Each row has a name. After each piece below comes the name of the row it's from, unless a question asks for something else. Each question is about the rows just above it. Places in a row count from 1.

<215>: [153 107  74 142 134 162 117]
<177>: [159 122  83 133 134 174 134]
<217>: [150 101  75 134 118 148 116]
<124>: [131 128 106 131 108 133 154]
<57>: [125 157 141 106 121  60 209]
<116>: [144 122  93 132 135 135 143]
<163>: [161 128  85 142 151 170 135]
<15>: [169 141  86 149 169 198 141]
<126>: [125 155 139 111 122  67 205]
<129>: [159 122  83 133 134 156 134]
<200>: [110 128 109 148  94 167 149]
<160>: [107 138 118  97 127  72 192]
Which row holds [125 157]? : <57>
which: [ 85 142 151 170 135] : <163>

<101>: [ 81 149 129 138 124 122 123  74 133  70 123 131 151 134 137  94 108 136
 169 157 134 185 109 154 121  82 138 221 134 170  62 157 113 132  87  72
 150 127 112  88 141 140 141]
<91>: [213 166 137 171 134  95 154  82 129 136 127 150  85 137  60 107  97 128
 145 138 116 144 141  76 117 165 129 115 207 132 127 130 135  71 129 119
 107 104 130 125 101 152  96]
<10>: [213 166 137 171 134  95 154  82 129 136 127 150  85 137  60 107  97 128
 145 138 116 144 141  76 117 165 129 115 207 132 127 130 135  71 129 119
 107 104 130 125  95 132  83]
<48>: [101  89 106  84 107 117 143 118 149 130 145 106 104 125 147 121 133 133
 159 143 162  84  99 138 137 105 136 126 156  62 150 132  87 113 170 157
  72 109 117 114  95 161  76]
<80>: [106  92 102  80 125 139 129 127 162 145 136 111 110 121 134 138 163 112
 120 119 148  63 159 114 155 167 159  76 159 107 133 124  99 136 154 154
  84  88 120 153  96 156  80]
<92>: [ 81 149 129 138 124 122 123  74 133  70 123 131  75 134 137  94 108 136
 169 157 134 185 114 154 121  82 138 221 134 149 110 117 141  89 134 135
 132 127 112  88 141 140 141]
<199>: [ 83 150 125 146 127 122 125  81 121  66 124 136 146 124  45  75 112 102
 136 125 136 161 168 101 136 141 134 170 176 136 126 138 177 102 137 137
 145  90  98 119 124 125 145]
<45>: [101  89 106  84 107 117 143 118 149 130 145 106 104 125 147 121 133 133
 159 143 162  84  99 138 137 105 136 126 156  62 150 132  87 113 170 157
  72 109 117 114  95 161 127]
<72>: [134 112 145 119 197 145  97  95  65 152  91  94  98 129 135 111 122 140
 138 166 125 179 139 180 113  88 107 187  82 111 141 130 183 116 139 110
 161 142 121  90 158 127 176]
<20>: [123 104 156 130 202 151  86  97  77 148  94 109 105 133  74 129 150 114
  94 156  87 157 201 131 144 170 148 112 112 140 125 105 189 106 169 129
 171 110 130 143 134 138 120]
key -> tag
[137] -> q_44
[159] -> q_16
[129] -> q_978
[165] -> q_344
[138] -> q_80
[136] -> q_97
Join <91> by its entry at place 27: : q_978
[101  89 106  84 107 117 143 118 149 130 145 106 104 125 147 121 133 133
 159 143 162  84  99 138 137 105 136 126 156  62 150 132  87 113 170 157
  72 109 117 114  95 161  76] is in which row? : <48>
Where do [179 139 180 113] appear? : <72>

<39>: [181 109 159 109 141 147  64 134  89  53 191  58  98  57  65  72  80 167
 192 134 158  50  64 173 107  49 127  91 135 169 143  50  95 192  85  57
  50 144 132  96 121 188 202 176  89 127]
<76>: [ 79  54 182  52 164 101 142 109  70  52 199  79 143 207  74 100 118 124
  57 104  96 155 135 133 190 181  64 131 112 136  77  97 145 178 205  71
  55 164  95  90 155 146 168 184 156 145]
<9>: [118 110 146  69  83  83 126 143 154 150 168 132 157  77 119 126  97 140
 176 127 179  56  78  54 139 149  88 190 204 115 194 154  78 157 100 193
 133 178 179 145 185 100  66 115  74  60]
<112>: [ 54 103 172 145  60 182  60 194  67 150  75 156 108 177  76 133 119 159
  67  68 130 206 154  95 135  60 167 106  51 162 157  77 164 194  79 128
 119 105  60 133 188 131 189 104 120 156]
<107>: [ 54 103 172 145  60 182  60 194 166 150  75 156 108 177  76 133 119 159
  67  68 130 206 154  95 135  60 136 106  51 162 157  77 164 194  79 128
 119 105  60 133 188 131 189 104 120 156]
<148>: [ 90  73 163 194  56 151 206  66  77  92 183  86 142  84 176  65 145  50
 192  75 103 144  61  98 112  56 151  87 193 181  84  80 146 196 122 156
  89  76  77 108 122  63  93  67 119 192]
<106>: [ 53 176 203 202 112  89 151 138 189 142 155 121 152  75  57 152  57 118
 124 129  52 206  61 135 139 115 129 175 149 185 125 188 104  51 132  95
 189 109 178  54 143 189 184  78  97 195]
<33>: [194 169 162 188  96 193 204  92  75 163 174 123 155  49 161 106 182  78
 148 112 132  74 156 150 152 108 110  97 147 196  95  90 118 197 100 141
 108 126 147 158 166 107  49  55 134 152]
<30>: [ 79  54 182  52 164 101 142 109  70  52 199  79 143 207  74 100 118 124
  57 104  96 155 135 133 190 181  64 131 106  50 120  77 122 129 139 144
 202 109 171  70 156  79 206 116 186 120]
<86>: [118 110 146  69  83  83 126 143 154 150 168 132 157 125 119 126  97 140
 176 127 179  56  78  54 139 149  88 190 204 115 194 154  78 157 100 193
 165 178 179 145 185 100  66 115  74  60]
Which row holds [ 54 103 172 145  60 182  60 194  67 150  75 156 108 177  76 133 119 159
  67  68 130 206 154  95 135  60 167 106  51 162 157  77 164 194  79 128
 119 105  60 133 188 131 189 104 120 156]? : <112>
which: [ 79  54 182  52 164 101 142 109  70  52 199  79 143 207  74 100 118 124
  57 104  96 155 135 133 190 181  64 131 106  50 120  77 122 129 139 144
 202 109 171  70 156  79 206 116 186 120] : <30>
key -> tag
[131] -> q_975
[100] -> q_548
[79] -> q_370
[122] -> q_105
[107] -> q_891
[106] -> q_848
[123] -> q_691
Look up the entry of <33> at place 42 in the table: : q_891
which: [181 109 159 109 141 147  64 134  89  53 191  58  98  57  65  72  80 167
 192 134 158  50  64 173 107  49 127  91 135 169 143  50  95 192  85  57
  50 144 132  96 121 188 202 176  89 127] : <39>

<100>: [142 125 126  91 212 155  83]
<17>: [ 95 114  61  57  84 170 185]
<55>: [129 137  64  70  50 106  89]
<4>: [115 128  70  64  89 113 140]
Which row holds [64 70]? : <55>
tags:
[130] -> q_816
[51] -> q_429
[129] -> q_294
[50] -> q_687
[95] -> q_339
Join <55> by its entry at place 1: : q_294
Where do [ 95 114  61  57  84 170 185] appear? : <17>

<170>: [103  89 174 148  78  94 167  72 142 164 129 151 110  76 107 173  67 149
  86  92  69  64 129  63 193  85 175 101 163 177]
<188>: [142 164 174 148  72  94 103 167  89  78 129 115 124 185 135  91 173 115
 128 141 129 156 150 171  49 161  79 101 106  73]
<114>: [141 184  73 103 209 164  79 167 150 119 146  82  65 114 155  85 151 129
  69 159 136 152 204 141  93 163 115 154  72  74]
<154>: [165  85  78  81 132 154  66 105 140 172 122  88 188 126 121  67 128  97
 200 158 174 163  70 143 146 106 136 136  77  81]
<180>: [103  89 174 140  78  94 167  72 142 164 129 151 110  76 107 173  67 149
  86  92  69  64 129  63  55  85 175 146 163 177]
<79>: [141 184  73 103 209 164  79 167 150 119 146  82  65 151 155  85 151 129
  69 159 136 152 204 141  93 163 115 154  72  74]
<37>: [146  81 142 144 138 140 147  81 162 149 166 142 100  82  67 135  84 165
  93 138 119  80 102  73 127  83 137 146 153 140]
<95>: [ 82 144 131 131 155  74 138 177  65  73  70 109  99 176 167 125 178 136
 131  96 107 175 134 184  90 153 113  74 139 128]
<7>: [141 184  73 103 209 164 167  72 150 119 146  82  65 151 155  85 151 129
  69 159 136 152 204 141  93 163 115 154  81  94]
The row with [103  89 174 148  78  94 167  72 142 164 129 151 110  76 107 173  67 149
  86  92  69  64 129  63 193  85 175 101 163 177] is : <170>
which: [103  89 174 148  78  94 167  72 142 164 129] : <170>
key -> tag
[72] -> q_575
[153] -> q_820
[154] -> q_850
[165] -> q_101
[140] -> q_574
[166] -> q_996
Look up the entry of <37> at place 29 in the table: : q_820
[103  89 174 140  78  94 167  72 142 164 129 151 110  76 107 173  67 149
  86  92  69  64 129  63  55  85 175 146 163 177] is in which row? : <180>
which: [141 184  73 103 209 164  79 167 150 119 146  82  65 114 155  85 151 129
  69 159 136 152 204 141  93 163 115 154  72  74] : <114>
The row with [ 82 144 131 131 155  74 138 177  65  73  70 109  99 176 167 125 178 136
 131  96 107 175 134 184  90 153 113  74 139 128] is : <95>
Where do [141 184  73 103 209 164 167  72 150 119 146  82  65 151 155  85 151 129
  69 159 136 152 204 141  93 163 115 154  81  94] appear? : <7>

<123>: [107 111 214 162]
<98>: [ 99 188  98 114]
<73>: [ 77 134 189  59]
<147>: [188 108 111  66]
<23>: [192 189 134 162]
<26>: [ 77 134 189 162]
Which row holds [108 111]? : <147>
The row with [ 77 134 189 162] is : <26>
key -> tag
[134] -> q_631
[189] -> q_279
[188] -> q_146
The tag of <26>, keyed by place 2: : q_631

<140>: [138 127 123 136 129 131 126]
<65>: [226  91 204 194 166  76 142]
<29>: [131 137 142 114 121 121 147]
<105>: [140 119 144 131 132 121 138]
<6>: [148 118 149 138 136 113 134]
<156>: [112 142 129 123 136 118 176]
<165>: [ 91 206 194 166  97 118 176]
tags:
[142] -> q_646
[144] -> q_736
[149] -> q_229
[203] -> q_323
[129] -> q_656
[123] -> q_783
[141] -> q_150
[204] -> q_489
[131] -> q_395
[148] -> q_655
Join <29> by its entry at place 3: : q_646
The row with [138 127 123 136 129 131 126] is : <140>
Which row holds [226  91 204 194 166  76 142]? : <65>
The row with [123 136 129] is : <140>
which: [ 91 204 194 166] : <65>
Which row holds [148 118 149 138 136 113 134]? : <6>
[142 114 121 121 147] is in which row? : <29>

<62>: [172 105 160  93 165 132 188 209 102 126  94 137 189 115 115 105  84 130
 134 113 152 122]
<99>: [188  71 164 150 126 140 128 182 104 141  98 145 213  97 109 115 130 142
 179 136 215 172]
<127>: [185  87 160 138 107 108 108 157 105 136 117 126 198 122 101 109 154 160
 167 146 217 153]
tags:
[135] -> q_883
[136] -> q_430
[113] -> q_971
[141] -> q_764
Look up the entry of <99> at place 20 in the table: : q_430
Which row holds [185  87 160 138 107 108 108 157 105 136 117 126 198 122 101 109 154 160
 167 146 217 153]? : <127>
which: [172 105 160  93 165 132 188 209 102 126  94 137 189 115 115 105  84 130
 134 113 152 122] : <62>

<75>: [ 93  64  97 141 142 170 108 143 104  94 110  66 146 132 117 152 100 121
 123 140 162 135 117 136 143  84 201 175 142 118 141 182  97 149 136  90]
<22>: [137 116 142 152 156 103 179  96 161 157 135 176 108 129 120 123 149 142
 123 110 104 109 161 129 123  91  64  86 115 137 148  72 173 122 121 169]
<83>: [137 116 142 152 156 103 179  96 161 157 135 176 108 129 120 123 149 142
 123 110 104 109 161 106 123 165  64  86 115 137 148  72 173 122 121 169]
tags:
[87] -> q_924
[86] -> q_238
[174] -> q_394
[175] -> q_76
[136] -> q_887
[137] -> q_5
The tag of <83>, keyed by place 28: : q_238
which: [ 93  64  97 141 142 170 108 143 104  94 110  66 146 132 117 152 100 121
 123 140 162 135 117 136 143  84 201 175 142 118 141 182  97 149 136  90] : <75>
which: [91 64] : <22>
Where do [146 132 117] appear? : <75>
which: [ 66 146 132 117 152 100 121] : <75>

<84>: [117 135 136 126 138 125 130 147  99 150  75 109 146  91 130 161 132 112
 141 113 145 127 107 115 136]
<8>: [137 106 123 117 117 112 124 131 129 132 121 126 131 132 132 133 131 143
 114 146 138 136 119 131 124]
<19>: [125 125 127 122 116 132 126 126 137 130 131 117 129 127 136 117 120 126
 132 127 135 126 110 117 134]
<61>: [109 156 174 110 189 122 155 175  79 170  44  87 165  75 154 183 122 110
 163  99 164 122 127 101 176]
<67>: [113 105 126 133 106 129 131 134 134 137 106 117 131 128 131 130 112 116
 125 123 138 149 129 126 121]
which: [131 117 129 127 136 117 120 126 132 127] : <19>
Table of tags by key:
[135] -> q_627
[164] -> q_453
[138] -> q_155
[131] -> q_506
[126] -> q_928
Join <8> by its entry at place 21: : q_155

<38>: [ 50  53 135 155  92 197]
<113>: [168 150 157 151 182  84]
<66>: [118 146 124 103 118 116]
<96>: [ 50  53 135 155  92 177]
Table of tags by key:
[197] -> q_232
[135] -> q_666
[92] -> q_917
[196] -> q_468
[84] -> q_652
Look up the entry of <38> at place 6 in the table: : q_232
Where do [155  92 197] appear? : <38>

<42>: [160  76 183 132  76]
<3>: [ 69 193 176 150 136]
<128>: [131 115 190 162  75]
<43>: [144 155 125  55 205]
<16>: [125 179 143 100 185]
<153>: [124 121 178 187  71]
<41>: [165 101 113 185  52]
<121>: [116 172  43 163 122]
<209>: [144  30  87  57 140]
<214>: [173  85 105 174  53]
<203>: [ 69 193 176 172 130]
<197>: [208 179 148 119 106]
tags:
[190] -> q_37
[116] -> q_459
[75] -> q_697
[114] -> q_434
[121] -> q_20
[115] -> q_966
The tag of <128>, keyed by place 2: : q_966
[116 172  43 163 122] is in which row? : <121>
which: [ 69 193 176 172 130] : <203>
[115 190 162  75] is in which row? : <128>

<89>: [150 150  68 155 157 146 161  55 154 152 152 150 154  57 164 151 158 151
 133 141 143 155 158 147 154]
<2>: [155 160 148  91  91  98  85 169  90  93  92  96  87 169  86  92  91  95
 105  97  97  93  90  94  88]
<97>: [137 129  74 142 147  94 142  74 140 144 141 137 144  77  85 139 143 140
 126  94 135 145 139 138 138]
<171>: [137 129  74 142 147 135 142  74 140 144 141 137 144  77 147 139 143 140
 126 130 135 145 139 138 138]
<34>: [137 129  74 135 140 147 142  74 142  99  93 102  88 150  87  90  98  97
 111  96  93  96  88  93  90]
<136>: [137 129  74 142 147 135 142  74 140 144 141 137 144 111 167 163 153 152
 146 160 153 154 161 158 162]
<58>: [160  99  76 154 160 148 169  62 159 152 157 149 160  67 165 155 157 155
 138 149 153 153 161 155 160]
<167>: [160 139  76 154 160 148 169  62 159 152 157 149 160  67 165 155 157 155
 138 149 153 153 161 155 160]
Table of tags by key:
[169] -> q_306
[147] -> q_21
[91] -> q_768
Look up the entry of <2> at place 5 in the table: : q_768
The row with [137 129  74 142 147 135 142  74 140 144 141 137 144 111 167 163 153 152
 146 160 153 154 161 158 162] is : <136>
which: [160  99  76 154 160 148 169  62 159 152 157 149 160  67 165 155 157 155
 138 149 153 153 161 155 160] : <58>
Which row holds [137 129  74 135 140 147 142  74 142  99  93 102  88 150  87  90  98  97
 111  96  93  96  88  93  90]? : <34>
Where do [137 129  74 142 147 135 142  74 140 144 141 137 144  77 147 139 143 140
 126 130 135 145 139 138 138] appear? : <171>
The row with [88 93 90] is : <34>

<109>: [167 166 171 162  85 174 174 164 181  75 176 170 172 170 175  86 186 171
 173 169 155 167 167 172 174 172 176  99]
<111>: [117 116 124 125  36 130 130 114 129  33 131 123 122 125 127  37 137 122
 128 127 107 117 121 129 128 121 126  55]
<52>: [ 88  91  91  91 143  84  81  91  81 154  85  83  86  87  87 152  84  91
  80  85  95  93  95  84  85  92  86 151]
tags:
[116] -> q_244
[91] -> q_359
[85] -> q_174
[81] -> q_478
The tag of <52>, keyed by place 2: : q_359
which: [167 166 171 162  85 174 174 164 181  75 176 170 172 170 175  86 186 171
 173 169 155 167 167 172 174 172 176  99] : <109>

<117>: [206  25 181 108]
<53>: [119 151 156 100]
<122>: [ 59  38 224  63]
<120>: [227  59  39 199]
<138>: [ 41 190 205  79]
which: [227  59  39] : <120>
Table of tags by key:
[59] -> q_500
[41] -> q_637
Join <122> by its entry at place 1: : q_500
Which row holds [227  59  39 199]? : <120>
The row with [ 41 190 205  79] is : <138>
which: [59 38] : <122>
which: [59 39] : <120>

